These are the activations of a small neural network, seen along a few directions. Each row is one input.
In each table, some parts of the input vary, and every possible input appears once, in random order.
A made-up example of a description, with smaller parts first: one of 4 places along a line, together with either a single point or one of 9 places along a line or (one of 2 separate values, together with one of 8 places around a ring).
Shared parts are said once, and a part with two or three values counts as separate values.

Other details of the inputs vary at random and push rows far along two fixed directions, the same in every table; ignore that.
These rows show it; all are for the same input, with only those details redrawn:
[  3 -15  -7  -6  -1   9  -5   3   1  -6  18  -2   9]
[ 35  -4 -37 -63 -45  -6 -24  -7  27  37  41 -17  24]
[  6   0   0 -34 -23 -17 -37 -32  34  22  20 -16   4]
[  0 -26 -11  16  18  27  18  28 -24 -28  16   8  12]
[ 10 -13 -14 -19 -10   6  -8   2   5   3  23  -4  12]
[ 19 -14 -25 -27 -17  10  -4  10   3   6  30  -5  20]
[ 11 -31 -27  10  14  38  31  46 -34 -29  25  11  21]

Rows:
row 1: [ -4   6  43  -7   1 -18 -25 -49   3  18 -14   1 -15]
row 2: [ 23  11  28  47  -1  -5  -6  -8 -15 -10 -47  -9 -18]
row 3: [-42   5  31  39  28 -13  -5 -23  13   1 -24   1 -25]
row 4: [ 31  -8 -27 -42 -35  10 -20  -7  21  45  33  -7   8]
row 5: [ 32   1 -48  52  -6  31  45  68 -21  -4 -18  -3   0]
row 6: [-19 -19  17  29  24  14  -2  -1 -10 -24   2   6  -8]
row 7: [ 19  16  37 -30  -9 -42 -15 -20  30  -5  -2  -1 -12]
row 8: [-32   2   5  23  25  27   1  -4 -18  -1 -25  19 -20]
row 9: [-19  28  61  14  30 -35  -9 -14   9 -39 -22  20 -21]
row 10: [ 11  13 -34 -45 -31 -27  -7  -5  32  33  19 -20  20]
row 11: [ 12  18  -3 -32  -9  -7  -6  -5 -17  10   7  11  22]
row 12: [-11  29 -14 -56 -30 -23 -44 -43  35  39  -4 -14  -1]
row 13: [-14  18 -17 -35 -12  -7 -20 -19  12  12  -7  -5   6]
row 14: [-36   4  55  39  21 -43  -1 -14  51 -31 -17  -9 -40]
row 15: [ 11  -4 -46 -16 -10   9  27  36  -5  15  20  -2  21]
row 16: [ 13  27   1 -51 -23 -28 -24 -27   5  17   7  -2  25]
row 17: [-25   1 -13  10  19  29  10  12 -26  -8 -15  17  -7]
row 18: [  3 -15 -21  -6 -11  -2  23  18   4   2  18 -15  15]
row 19: [ 15  16  -1 -27  -9   0  -6  -6 -18  20   6  14  15]
row 20: [-22  -3 -22  10  21  34  20  26 -34 -18 -12  18   2]
row 21: [ 18   5 -20 -21   2  13  22  28 -42 -12  12  18  35]
row 22: [ -5   6  36 -14   0 -23 -21 -43  -1   4  -9  -2  -5]
row 23: [-22   0  54  18  24 -13 -12 -38 -16 -15 -23   7 -17]
row 24: [ 16  -3 -10  65  -8   7  23  29   3  -9 -27 -19 -17]
row 25: [ 29  -9 -14  60  -1  29  10  33 -14 -17 -18  -4 -13]
row 26: [ -5 -22  -1  15  17  17   9  13 -14 -29  11   3  10]
row 27: [-31   7  68  16  24 -32 -26 -59  -3 -20 -29   0 -18]
row 28: [  3  12 -14 -22 -22 -15 -12 -18  33  51   7 -10  -3]
row 29: [  4 -29 -30  17   7  20  54  52 -24 -28  18  -5  24]
row 30: [ -7   6  23  19  26  15  11   1 -39 -10 -13  26   2]
row 31: [-11  24  31 -14   2 -20 -26 -37  -3  11 -12   9  -1]
row 32: [ 20  18 -51 -68 -44   9 -19  -6  17  59  16  -4  12]
row 33: [-30 -13  25  37  17  -4   9 -11   8  -5 -10  -7 -19]
row 34: [ 13 -13 -28 -17 -23   1  18  17  11  22  24 -15  12]
row 35: [ 15  18 -38 -44 -16   2   9  33  17  -1  12   8  -1]
row 36: [  9  -5 -27  14  14   5  51  71   1 -30  13  13   0]
row 37: [  1  -9  -5  -2 -14  -3   4  -7  20  29  10 -14  -5]
row 38: [ 12 -13 -29 -19 -23  -2  18  17  11  17  24 -17  15]
row 39: [  4 -11  13  15  16   0   9  27  18 -38  12   9 -14]
row 40: [ -7   4  21 -21 -17 -21 -49 -51  40  29   8 -14 -14]
row 41: [ -8  -6  37  14  19   1   0 -22 -24  -9 -15  11 -10]
row 42: [  0 -25  -3  23  18  32  13  19 -20 -12  12  13  -2]
row 43: [-23   0  54  15  25 -21 -10 -40 -14 -28 -24   2  -7]
row 44: [ 30  15 -50  19 -17  40  17  45 -21   7 -28   0  -6]
row 45: [  8  33  36  52   8 -10 -17 -14 -14 -10 -55   1 -20]
row 46: [-21  -4  -8  20  18  -1  20  16  -5 -12  -4   0   2]
row 47: [-16 -11  19  10  11  -2 -17 -18   7 -13   4  -3  -6]
row 48: [-26  12  12   5   3 -24 -16 -27  27  20 -10 -10 -14]
What do these inputs look like to the network?
> one of 6 places around a ring, together with either one of 2 separate values or one of 6 places along a line
Changing only the place on the ring of 6 turns row 43 into row 10. The same change can be made to row 41. Which row results?
> row 3
Changing only the place on the ring of 6 turns row 15 into row 6. The same change can be made to row 28. Which row results?
> row 4
Which other rows does row 2 become when the choice among 2 separate values takes its other values? List them by row number.
> row 7
List by row number the other rows that have the place on the ring of 6 in common with row 12.
> row 8, row 13, row 17, row 20, row 32, row 35, row 44

Rows:
row 49: [  9   5  29  41  18   6  -8   4  -9 -26 -24  11 -18]
row 50: [-33  -8  31  60  37   8  -5   4  14 -40 -17  11 -36]
row 51: [ 14 -22 -52   0 -16  32  11  35   0   9  19  -8   8]
row 52: [ 34  -4 -35   3 -15  28  34  31 -40  17   0   4  18]
row 53: [-11 -12  22  70  32  28   8   5 -39 -35 -34   7 -17]
row 54: [  6  12 -12 -69 -35 -12 -29 -42  15  57  20  -6  18]
row 55: [ 18  20  -6 -84 -31 -35 -33 -28  32  27  23  -3  10]
row 56: [ 33  -8 -34 -46  -8  25   4  36 -20  -1  39  19  25]
row 57: [ -4 -18  51 -11 -16 -55 -29 -64  47  17  24 -35   1]
row 58: [-16  39  40   8 -10 -50 -27 -48  22  19 -35 -13 -16]
row 59: [-29  19  35   1  -2 -43 -32 -38  62   0 -17 -17 -33]
row 60: [ 52   6 -32 -22 -23   7  28  47 -15  -3   6   2  19]
row 61: [-46  -3  11  59  43   4  36  24  -8 -33 -23   5 -13]
row 62: [-38   5  23  10  36  -5  12 -12 -25 -26 -12  20   6]
row 63: [  5 -12 -45  -4 -12  21  24  26   0  27  12  -8   5]
row 64: [  5 -19 -26 -15   3  41   8  20 -38 -10  20  12  23]
What do these inputs look like to the network?
> either a single point or (one of 3 separate values, together with one of 5 places around a ring)
Which other rows does row 51 become when the choice among 3 separate values takes its other values? List them by row number.
> row 53, row 64
